These are the activations of a small network on made-up records, seen along a few directions, one row for each record.
After each row come some of the record's fields: S, W, E, H, C.
Not every record has every field; a missing one is written absent.
Other fields move the rows too, some of them a lot.
In the rows, zero is written as 500.
Strong random noise was added to every row along 6 fixed directions; ignore it. To show where, here is one row again and again, with new noise each time:
[640 481 390 426 552 601 336 475 567 576 507 448 639 572 387 702 565 595]
[417 473 469 527 397 499 454 585 632 495 545 614 641 583 407 589 496 528]
[503 618 452 247 612 534 494 564 328 425 559 485 346 564 388 361 752 813]
[445 388 558 553 450 432 448 456 508 514 528 571 628 542 533 505 533 490]
[540 594 444 378 499 516 459 549 530 510 527 476 555 585 377 621 632 636]
[622 507 322 334 579 687 394 589 563 523 551 539 520 580 323 635 553 657]
[347 606 601 476 317 519 541 655 602 496 534 428 637 579 421 546 520 418]
[421 527 596 471 472 474 397 473 422 502 505 360 598 551 484 419 648 595]

[447 524 587 440 427 586 710 714 348 481 502 570 443 484 587 437 393 356]
(S s1; W w2; E e1; H h2; C c2)
[448 596 352 415 532 458 467 654 418 465 548 533 402 588 415 427 547 760]
(S s2; W w5; E e1; H h1; C c2)
[497 353 365 511 623 636 509 533 488 465 541 600 384 459 510 332 402 590]
(S absent; W absent; E e3; H h1; C absent)
[668 379 590 400 669 366 523 246 302 531 527 566 302 396 646 429 644 582]
(S s1; W w7; E e1; H h2; C c1)
[363 538 463 480 407 599 648 696 655 444 527 653 432 557 418 521 336 410]
(S absent; W absent; E e2; H h2; C absent)
[720 598 333 408 480 564 618 534 605 546 513 576 493 507 416 798 463 487]
(S s1; W w7; E e3; H h1; C c1)
[424 656 440 442 473 293 409 551 387 469 438 527 646 597 411 485 716 825]
(S s1; W w2; E e3; H h2; C c1)
[501 467 224 537 428 694 410 719 727 544 476 580 662 556 309 673 254 492]
(S absent; W absent; E e3; H h1; C absent)
[536 371 540 507 428 430 412 517 492 573 471 660 568 511 456 529 549 482]
(S s1; W w1; E e1; H h2; C c1)
[549 439 426 487 534 782 234 573 430 594 451 337 581 491 409 483 518 603]
(S s1; W w2; E e1; H h2; C c1)
[576 491 322 397 453 724 498 674 633 529 580 576 475 577 380 649 402 424]
(S s2; W w5; E e1; H h1; C c1)
[461 415 382 511 533 700 439 643 514 470 537 652 428 515 448 442 312 487]
(S s1; W w9; E e2; H h2; C c2)
[471 573 330 562 479 658 367 585 593 487 463 345 589 515 357 550 429 637]
(S absent; W absent; E e3; H h1; C absent)
[623 567 518 410 530 352 531 409 432 515 465 413 451 468 511 611 666 578]
(S absent; W absent; E e3; H h1; C absent)
[482 471 482 489 474 623 478 578 507 502 500 406 513 466 469 483 434 473]
(S absent; W absent; E e3; H h1; C absent)
[497 341 518 587 537 546 333 433 579 559 482 536 526 463 559 536 464 474]
(S s1; W w2; E e2; H h2; C c1)
[416 209 402 656 432 658 374 621 501 516 507 659 603 470 514 401 235 452]
(S absent; W absent; E e3; H h1; C absent)
[773 400 569 351 662 450 662 369 427 644 483 494 405 403 676 693 469 260]
(S s1; W w2; E e1; H h2; C c2)
[464 607 645 501 410 395 619 505 523 526 530 336 538 534 592 613 485 345]
(S s2; W w5; E e1; H h2; C c2)
[628 477 552 350 545 775 477 603 701 543 563 465 439 520 433 609 372 241]
(S s1; W w6; E e2; H h2; C c1)
[346 511 728 506 394 288 689 451 460 400 510 592 424 455 690 393 611 402]
(S s1; W w2; E e1; H h1; C c1)
[496 337 538 616 494 702 365 443 467 613 392 287 672 480 665 401 351 331]
(S s1; W w2; E e1; H h1; C c1)
[527 595 553 314 562 448 769 550 304 437 542 570 309 463 575 347 635 514]
(S s1; W w1; E e3; H h1; C c1)
[435 473 475 537 552 485 302 393 397 403 487 502 480 519 516 256 610 649]
(S s1; W w6; E e1; H h1; C c1)
[309 677 475 584 403 546 431 601 626 439 468 323 541 568 361 434 503 609]
(S absent; W absent; E e1; H h1; C absent)
[490 593 427 469 630 468 431 497 401 453 507 511 383 526 451 373 704 822]
(S s1; W w2; E e1; H h2; C c2)
[399 603 540 381 370 764 566 759 509 486 565 298 454 510 395 404 497 410]
(S s2; W w5; E e3; H h1; C c1)
[625 494 412 436 485 596 559 605 592 575 495 559 520 499 457 658 474 440]
(S s1; W w2; E e3; H h1; C c1)
[389 670 583 544 365 473 628 572 506 500 463 257 579 475 530 539 464 353]
(S absent; W absent; E e3; H h1; C absent)
[705 324 440 482 705 561 440 332 439 566 476 508 483 494 546 529 461 513]
(S absent; W absent; E e1; H h2; C absent)
[454 570 324 660 468 585 260 526 795 542 425 406 704 565 369 656 440 653]
(S s1; W w2; E e1; H h1; C c1)
[733 444 666 352 746 470 733 219 248 544 510 254 250 359 796 411 627 309]
(S absent; W absent; E e3; H h1; C absent)
[503 315 428 587 486 358 460 494 488 505 504 757 550 509 508 501 466 623]
(S absent; W absent; E e3; H h2; C absent)
[513 748 513 436 497 567 432 542 450 520 437 149 577 541 398 621 609 617]
(S absent; W absent; E e1; H h2; C absent)
[409 647 638 359 534 260 702 487 325 423 577 428 327 507 572 298 717 557]
(S s2; W w5; E e3; H h1; C c1)
[500 409 501 430 557 644 366 512 486 463 571 615 323 483 382 348 598 579]
(S s1; W w3; E e2; H h2; C c1)
[314 591 558 519 301 563 604 744 538 487 474 462 510 511 526 440 386 363]
(S s1; W w2; E e1; H h1; C c1)
[447 426 604 471 463 560 246 518 538 462 569 523 475 476 380 372 613 583]
(S s1; W w3; E e1; H h2; C c1)
[657 514 464 499 675 690 289 386 477 533 506 211 522 487 456 416 493 505]
(S s1; W w3; E e3; H h1; C c2)
[679 297 554 413 721 660 505 312 451 563 548 386 381 360 647 433 484 303]
(S absent; W absent; E e3; H h2; C absent)
[591 480 517 402 570 502 772 495 539 494 547 632 269 494 555 584 457 321]
(S absent; W absent; E e2; H h2; C absent)
[349 524 688 604 326 323 692 534 502 490 451 432 608 523 607 423 411 289]
(S absent; W absent; E e3; H h1; C absent)
[725 434 374 403 665 592 287 390 464 558 529 481 488 470 379 536 634 595]
(S s1; W w3; E e3; H h1; C c1)
[419 506 516 685 440 475 493 381 375 519 437 378 614 493 653 408 390 435]
(S s1; W w7; E e1; H h1; C c2)
[463 486 560 493 509 251 772 445 349 401 527 751 364 480 640 494 536 532]
(S absent; W absent; E e1; H h2; C absent)

Which values does each new row have?
[522 631 569 488 568 320 525 357 459 486 453 408 458 545 498 569 681 618]
(S absent; W absent; E e2; H h2; C absent)
[486 550 472 361 658 674 581 509 529 443 567 444 224 480 434 376 544 498]
(S absent; W absent; E e2; H h2; C absent)
[429 550 372 535 493 630 441 594 575 465 502 485 552 525 393 563 410 573]
(S absent; W absent; E e1; H h2; C absent)
[622 433 389 416 575 590 630 508 407 548 517 573 399 452 602 463 363 419]
(S s1; W w7; E e3; H h1; C c1)
[411 457 447 628 477 379 436 462 541 442 470 558 600 521 475 474 498 651]
(S absent; W absent; E e3; H h1; C absent)
[644 511 557 377 581 525 666 456 452 549 501 437 382 460 532 586 513 374]
(S absent; W absent; E e1; H h2; C absent)
[387 641 540 455 445 355 719 581 538 441 520 594 446 526 464 522 535 519]
(S absent; W absent; E e1; H h2; C absent)
[583 389 484 542 554 316 492 356 391 509 482 615 549 456 552 579 552 587]
(S absent; W absent; E e3; H h2; C absent)
[401 612 631 509 489 595 456 459 493 493 442 195 560 526 500 449 497 451]
(S absent; W absent; E e2; H h2; C absent)
[284 677 487 660 289 433 564 623 787 504 488 492 662 558 375 747 396 349]
(S absent; W absent; E e2; H h2; C absent)
[557 531 372 610 498 583 509 464 724 527 468 428 550 529 457 683 365 404]
(S absent; W absent; E e1; H h1; C absent)
[206 216 449 817 320 474 406 619 468 421 483 765 696 513 558 286 205 536]
(S absent; W absent; E e3; H h1; C absent)
[676 237 338 565 681 570 324 342 527 548 478 656 590 501 511 607 402 614]
(S absent; W absent; E e1; H h2; C absent)
[304 592 497 478 435 452 672 617 561 332 545 634 383 533 435 380 468 512]
(S absent; W absent; E e1; H h1; C absent)
[409 481 601 538 392 426 593 515 637 454 544 677 519 474 558 590 514 404]
(S s1; W w2; E e1; H h2; C c1)
[388 362 527 586 455 414 433 476 522 457 525 669 514 474 491 447 495 533]
(S absent; W absent; E e1; H h2; C absent)
[535 258 451 568 545 696 365 464 421 537 465 478 533 458 591 419 302 414]
(S absent; W absent; E e1; H h1; C absent)
[651 669 589 387 458 410 684 588 558 507 558 478 443 511 434 691 514 351]
(S s1; W w3; E e3; H h2; C c2)
[470 380 456 678 528 585 393 362 688 492 503 425 604 461 517 499 387 455]
(S absent; W absent; E e3; H h1; C absent)
[600 375 694 513 477 390 552 354 495 524 504 540 518 457 690 549 502 239]
(S s1; W w6; E e1; H h1; C c1)
[478 436 166 561 585 584 382 503 705 445 547 808 438 539 356 480 421 783]
(S s1; W w7; E e1; H h1; C c1)
[519 582 525 417 510 483 601 514 435 464 493 475 427 493 481 542 542 544]
(S absent; W absent; E e1; H h2; C absent)
